Each row below holds a small network's activations on one input, seen along a few directions.
Each table varies a few parts of the input and shows all the possible inputs, shuffled.
Descriptions start from the smaller parts, as in this example, which fits no table here: line(6) and (point or line(9) or (values(2) and ring(5))).
Shared parts are said once, and a part with two or three values counts as separate values.
In the rows, zero is written as 128.

Other details of the inputs vary at random and push rows far along two fixed directions, the same in every table; ignore that.

Table:
x1: [136 113 123 121 142 132 109 154  85  76 161]
x2: [ 63 130  91  92 105  78  99 146 176 135 101]
x3: [163 105 128 129 148 162 161 160  47  67 133]
x4: [ 80 132  88  81 114 114 142 151 144 137  88]
x5: [ 67 136  99  80 123  84  87 147 164 141  98]
x6: [ 97 123  97  91 123 122 145 152 119 123  97]
x7: [135 118 116 122 144 148 156 144  74  69 109]
x8: [ 87 112  97 105 120 128  85 149 137 125 110]
x9: [147 103 100 138 136 149 105 149  86  85 143]
x10: [222 128 189 188 135 162 161  93 113 128 183]
x11: [170  91 140 150 152 152 123 156  70  48 155]
x12: [185  98 124 144 139 156 116 157  73  57 160]
x13: [106 169 168 126 117  91 135  78 206 218 123]
x14: [147  97 130 128 149 140 101 154  83  86 126]
x15: [122 118 117 113 129 121  91 156 103 103 118]
x16: [115 157 147 133 103 118 127  76 206 221 118]
x17: [139 115 113 117 137 146 154 142  72  71 113]
x18: [121 121  90 129 125 118 106 151 111  99 134]
x19: [121 116 100 101 125 136 149 143  94  95 107]
x20: [145 164 155 147 102 113 142  92 188 185 144]
x21: [165 107 133 161 148 158 112 151  50  67 142]
x22: [ 70 126  87 104 126  90 104 149 184 135  88]
x23: [148 119 100 139 130 138 109 156  87  79 151]
x24: [143 161 167 138 113 133 195  77 166 193 123]
x25: [162 147 157 168 125 146 144  84 156 177 154]
x26: [ 95 120 100  94 132 120 150 151 117 121  95]
x27: [110 115 110 123 121 134  91 154 101 104 127]
x28: [ 94 119  80 116 130 111 104 148 149 119 113]
x29: [144 109 114 137 129 141 100 150  74  87 134]
x30: [155 136 174 158 115 150 135  82 151 181 154]
x31: [145 120 111 110 129 152 148 145  74  74 120]
x32: [144 115 108 109 130 154 150 150  74  78 122]
x33: [ 81 134  87  81 112 114 142 146 146 134  86]
x34: [135 109 119 119 150 147 159 158  71  83 116]
x35: [126 160 168 136 117 108 144  79 182 193 159]
x36: [109 160 153 143 116 119 132  78 209 218 110]
x37: [115 159 155 124  99 106 137  83 226 205 133]
x38: [ 54 125  99  91 141  91 102 142 177 137 104]
x39: [130 150 167 131 123 117 143  77 189 193 157]
x40: [ 64 121  94  93 118  87 101 145 185 135  96]
x41: [140 109 135 138 149 132 104 157  76  83 123]
x42: [111 158 150 137 110 117 129  77 208 220 113]
x43: [ 93 128  92 109 116 117  87 151 129 123 105]
x44: [ 98 170 163 130 116  94 143  77 211 214 140]
x45: [119 118 111 115 119 115 104 157 119  88 133]
x46: [120 103 110 112 126 118 106 150 125  90 131]
x47: [214 144 180 195 125 168 154  85  96 144 191]
x48: [184 146 181 180 124 153 144  86 118 160 160]
x49: [ 97 120  94  92 121 120 147 149 119 120  97]
x50: [150  96 127 123 143 139  98 152  83  87 130]
x51: [143 107 132 133 143 131 102 156  75  85 127]
x52: [ 67 130  76 110 129  98 103 144 178 139  95]
x53: [138 108 114 118 140 146 158 156  71  81 118]
x54: [ 77 130  69  98 117 103  94 147 175 137 106]
x55: [145 149 153 143 108 116 143  86 195 189 140]
x56: [118 116 120 108 137 109  99 148 105 101 127]
x57: [170  95 147 138 169 151 114 152  59  59 149]
x58: [ 63 136  74 111 117  96  95 146 160 142  95]
x59: [188 151 178 152 118 159 194  72 116 151 150]
x60: [220 133 205 164 143 166 147  88 104 137 189]
x61: [202 134 202 195 128 171 150  87  91 144 182]
x62: [131 154 165 129 122 123 140  83 190 190 159]
x63: [136 114 115 121 145 150 158 148  74  74 111]
x64: [142 158 144 149 111 137 134  84 184 196 145]
x65: [194 144 175 174 116 137 153  93 131 147 172]
x66: [ 82 115 104  97 141 104 104 145 148 117 122]
x67: [114 118 109 113 138 134 156 151  97  92  99]
x68: [127 167 157 117 106 127 184  85 184 216 122]
x69: [ 99 118  95  89 125 120 147 151 116 122  99]
x70: [105 103 115 129 140 139  98 150 110 103 115]
x71: [168 111 118 165 150 150 123 155  60  59 157]
x72: [ 79 129  88  83 112 108 145 140 145 136  83]
x73: [108 110 110 125 121 128  94 150  99 106 125]
x74: [ 49 129  96 109 120 100  90 147 158 145  87]
x75: [ 50 136 100  96 135  82 103 144 169 137 105]
x76: [138 162 170 143 123 136 197  83 165 193 121]
x77: [206 124 201 190 134 180 149  84 100 145 181]
x78: [137 109 128 140 140 126 117 158  90  66 139]
x79: [130 158 168 147 107 105 147  86 190 185 142]
x80: [139 112 112 117 138 149 157 146  73  77 116]
x81: [168 110 125 122 139 168 155 163  49  70 140]
x82: [164 111 120 167 149 157 117 153  55  65 152]
x83: [223 131 204 173 136 173 143  90 102 143 178]
x84: [ 95 126  94 116 120  94 107 153 147 115 108]
x85: [ 69 139  70 103 111 102  88 150 159 139 101]
x86: [183 142 171 185 137 162 151  87 132 157 165]
x87: [ 92 128  98 121 127  96 109 153 148 114 103]
x88: [ 65 123 103  95 134  95  90 146 170 147  76]
x89: [ 66 138  73 109 117  87 101 146 169 140 100]
x90: [148  98 128 115 149 133 103 149  85  81 141]
x91: [221 133 176 188 131 168 158  85 110 138 194]
x92: [192 140 176 167 122 167 137  86 128 161 163]
x93: [162 143 186 145 137 130 142  84 156 174 151]
x94: [ 93 121 107 103 123 100  89 150 131 127 100]
x95: [138 165 173 142 124 138 195  86 166 196 121]
x96: [ 59 136 107  93 135  80  96 144 166 142  88]
Each input here is: line(4) and (line(6) or (values(2) and ring(9))).
Changing only the line(4) part turns x63 into x32. The same change can be made to x70. Which row results? -> x8
Changing only the line(4) part turns x11 into x40. The same change can be made to x57. Which row results? -> x93
Changing only the line(4) part turns x33 into x67. The same change can be made to x31. Which row results? -> x7
Change only the values(2) part in x25. List by row number the other rows that result. -> x58
Change only the values(2) part in x85. List by row number the other rows that result. -> x64
Change only the line(6) part in x6. List by row number the other rows that result. -> x19, x49, x59, x69, x72
Change only the ring(9) part in x87. List by row number the other rows that result. -> x21, x41, x71, x74, x75, x78, x82, x96

Table:
x97: [139 152 167 133 118 118 158 100 163 172 139]
x98: [114 119 108 111 138 119 127 145 130 113 123]
x99: [145 108 131 126 148 138 134 148  98  88 136]
x100: [133 153 164 147 126 120 158  99 161 171 132]
x101: [139 104 125 146 140 142  95 148  95  92 151]
x102: [171 142 168 158 134 141 164  98 131 149 160]
x103: [139 148 161 133 118 133 149  92 155 183 131]
x104: [138 157 145 143 121 130 152  91 161 174 142]
x105: [111 111 113 126 133 126  90 142 134 120 135]
x106: [ 89 123  87 105 118 112 121 137 158 128 102]
x107: [140 108 130 130 145 139 130 141  89  95 128]
x108: [117 120 105 114 121 128 126 146 127 116 112]
x109: [112 123 116 107 122 124 120 142 113 123 112]
x110: [116 126 109 110 119 127 121 145 115 123 111]
x111: [105 123 118 113 135 124 122 137 124 110 112]
x112: [ 86 139  89  95 115 103 116 141 148 134 110]
x113: [ 86 128  98  95 125 100 121 145 155 132 109]
x114: [103 127 120 118 132 121 122 138 119 110 111]
x115: [141 149 149 148 116 135 156  97 164 174 127]
x116: [113 123 106 118 130 132 121 143 119 123 107]
x117: [109 125 100 129 121 122 127 140 124 110 115]
x118: [202  95 146 169 157 162 101 150  44  46 173]
x119: [108 119 118 108 136 127 122 137 127 109 114]
x120: [108 122 120 105 130 124 122 138 124 110 116]
x121: [138 144 165 132 122 126 153  90 159 177 132]
x122: [140 154 158 134 116 117 158  98 162 174 145]
x123: [111 113 117 109 138 123 123 139 124 117 111]
x124: [139 148 167 132 116 122 154  91 156 178 134]
x125: [116 120 101 116 118 124 126 139 129 111 120]
x126: [113 120  99 124 124 125 127 139 128 110 116]
x127: [ 81 120 101 109 120 106  84 143 160 139 119]
x128: [116 120 106 112 131 135 121 142 122 123 109]
x129: [140 119 124 138 142 131 135 147  91  92 139]
x130: [115 123 102 116 113 120 127 140 125 111 121]
x131: [204 126 188 182 128 163 132 101  95 127 195]
x132: [170 145 163 168 122 150 162 100 127 152 144]
x133: [141 112 126 131 141 147 126 142  84  99 126]
x134: [142 154 145 138 123 133 151  90 165 174 144]
x135: [ 93 124 101 109 129  99  81 140 166 133 109]
x136: [117 124 106 114 116 124 126 147 124 116 113]
x137: [208  97 149 163 147 158 102 152  38  45 179]
x138: [115 122 107 110 125 131 120 143 119 123 111]
x139: [230 128 196 202 144 166 133 100  77 108 193]
x140: [117 117 104 117 127 132 126 145 130 116 110]
x141: [110 128 107 123 127 129 121 144 114 123 105]
x142: [131 146 159 162 119 127 119  97 163 176 150]
x143: [112 117 112 109 134 131 119 140 120 122 109]
x144: [122 119 114 121 130 111  87 142 134 113 127]
x145: [106 121 118 119 135 117 124 140 116 118 108]
x146: [142 157 147 136 117 129 152  91 162 175 145]
x147: [112 155 153 120 117 107 151  98 193 190 122]
x148: [135 154 167 130 114 125 152  89 159 170 136]
x149: [ 83 126 105 103 132 102 122 147 153 128  99]
x150: [168 109 139 150 146 160 132 145  50  79 142]
x151: [109 134 100 123 129 120 122 140 119 116 121]
Changing only one part turns x132 into x115. The same change can be made to x150. Which row results? -> x133
Changing only one part turns x117 into x130. The same change can be made to x145. Which row results? -> x124
What is each input in this table made of? -> line(5) and (values(2) or ring(9))
A walk changes only the line(5) part. It starts at x114 and steps to x111. List the rest of the walk in order. -> x119, x120, x148

Table:
x152: [114 161 164  99 122 106 190  92 184 192 115]
x153: [166 105 134 136 150 156 147 147  55  69 132]
x154: [ 81 131  74  96 112 110 147 150 145 122  95]
x155: [171  91 118 155 150 146  88 167  65  43 173]
x156: [ 89 126  76 116 108 109  79 149 149 134 108]
x157: [181 115 125 166 128 178 125 130  65  97 154]
x158: [ 90 130 123 115 128 100  98 133 152 144 107]
x159: [164 102 118 124 152 153 160 165  37  42 139]
x160: [161  87 154 128 161 145 102 165  45  46 150]
x161: [167 127 169 155 146 159 142 113  89 126 144]
x162: [214 141 199 197 127 166 147  84 113 154 186]
x163: [ 53 115  62  93 124 111  87 169 137 119  75]
x164: [108 149 176 114 129 115 146  86 179 204 112]
x165: [ 55 111  87  57 138  94 116 169 137 107  66]
x166: [124 151 191 133 127  94 127  74 209 197 154]
x167: [120 172 117 133  88 126 176  88 189 193 126]
x168: [136 174 139 150  91 135 166  70 196 214 125]
x169: [ 57 112  80  91 137  77  63 168 156 101 104]
x170: [215 145 189 188 123 177 190  78 110 153 169]
x171: [ 93 116  64 114 119 102  63 165 146 102 127]
Changing only one part turns x162 into x170. The same change can be made to x156. Which row results? -> x168
What is each input in this table made of? -> line(4) and line(5)
Change only the line(4) part in x161. List by row number the other rows that result. -> x157, x163, x164
Change only the line(5) part in x160. List by row number the other rows that result. -> x152, x164, x165, x166
